Look-ups in named tables: a row name and a column name give one cell, copied from the table.

ros:
,fomo,patol,razomut,divam,redesum,binu,nitirot,kamanof,zoki
kizi,-8,-5,41,-12,-5,9,-35,-66,-73
beg,18,7,45,-21,-11,-33,-3,-9,-44
lopem,-46,-51,28,-26,-56,-2,-21,-69,-72
zubuv,-35,2,-20,-51,-61,12,-30,-22,-54
dato,0,6,38,-6,-6,19,-34,-60,-52
suri,-19,34,17,-51,7,-47,-18,16,-73
dokofip,17,25,69,-49,52,-1,3,-54,-57
nese,-8,40,-18,-10,-36,-54,-15,-26,-38
tutofib,31,-22,-12,-25,-67,-52,4,-23,-54
mer,-28,20,42,14,38,10,-5,-34,-77
gugetag,14,24,3,-31,-15,-42,-20,-16,-63
baz,-27,-18,40,-47,-5,18,-32,-72,-53
varom,-35,-40,64,-26,-20,-20,-2,-86,-57
tufef,-11,-24,57,0,-17,14,-16,-27,-52

beg, patol => 7
tutofib, zoki => -54
baz, redesum => -5
suri, razomut => 17
tufef, redesum => -17
tufef, razomut => 57
dato, nitirot => -34
dokofip, binu => -1
varom, fomo => -35
baz, kamanof => -72
beg, binu => -33

Table vilope
columns: maz, tozosur
kon: [76, 45]
mafitan: [36, 57]
lutolin: [133, 39]
ridoze: [126, 35]
detaz: [85, 164]
gor: [35, 204]
batutid: [122, 164]
ped: [73, 79]

What is the tozosur of ped in vilope?
79
What is the maz of mafitan in vilope?
36
What is the tozosur of gor in vilope?
204
What is the maz of batutid in vilope?
122
What is the maz of ridoze in vilope?
126
What is the tozosur of detaz in vilope?
164
What is the maz of ped in vilope?
73
What is the maz of gor in vilope?
35
What is the tozosur of ridoze in vilope?
35
What is the tozosur of mafitan in vilope?
57
What is the maz of detaz in vilope?
85
What is the tozosur of batutid in vilope?
164
What is the maz of kon in vilope?
76
What is the tozosur of kon in vilope?
45
What is the tozosur of lutolin in vilope?
39
What is the maz of lutolin in vilope?
133
Which row has the largest tozosur? gor

fusif:
	kelofaf	ter	ramov
zusom	-28	53	43
nos	-59	-187	-573
kip	-218	-239	-219
sados	541	630	480
kuve	-7	-115	-621
roguruk	-96	-185	-425
noz	76	104	302
vateved	-83	-239	-359
pibari	65	220	444
vasaduv	-132	-34	-13
gol	175	18	-742
gat	-186	-190	-222
gomob	-9	117	218
mut	-44	-21	-490

kelofaf of kuve = -7
kelofaf of vasaduv = -132
kelofaf of gomob = -9
ramov of vasaduv = -13
ramov of roguruk = -425
ter of noz = 104
kelofaf of gat = -186
ter of vateved = -239
ter of gat = -190
ramov of noz = 302
ter of sados = 630
ramov of kip = -219
ramov of gat = -222
kelofaf of nos = -59
ramov of gol = -742

mufala
fields: reb, vesope
zaniri: [0.57, 0.56]
pok: [0.61, 0.58]
rupen: [0.50, 0.54]
vimu: [0.56, 0.46]
mekoru: [0.51, 0.70]
doforu: [0.43, 0.28]
vifu: [0.52, 0.34]
fotosur: [0.54, 0.52]
fon: [0.54, 0.22]
novin: [0.42, 0.81]
dok: [0.46, 0.74]
dak: [0.43, 0.56]

What is the vesope of rupen in mufala?
0.54
What is the vesope of novin in mufala?
0.81
What is the reb of dok in mufala?
0.46
What is the vesope of dok in mufala?
0.74
What is the vesope of pok in mufala?
0.58
What is the reb of doforu in mufala?
0.43
What is the vesope of zaniri in mufala?
0.56
What is the reb of mekoru in mufala?
0.51
What is the vesope of fotosur in mufala?
0.52
What is the vesope of vifu in mufala?
0.34
What is the vesope of doforu in mufala?
0.28
What is the reb of dak in mufala?
0.43
What is the reb of pok in mufala?
0.61
What is the reb of fon in mufala?
0.54
What is the vesope of fon in mufala?
0.22
What is the vesope of dak in mufala?
0.56
What is the reb of novin in mufala?
0.42

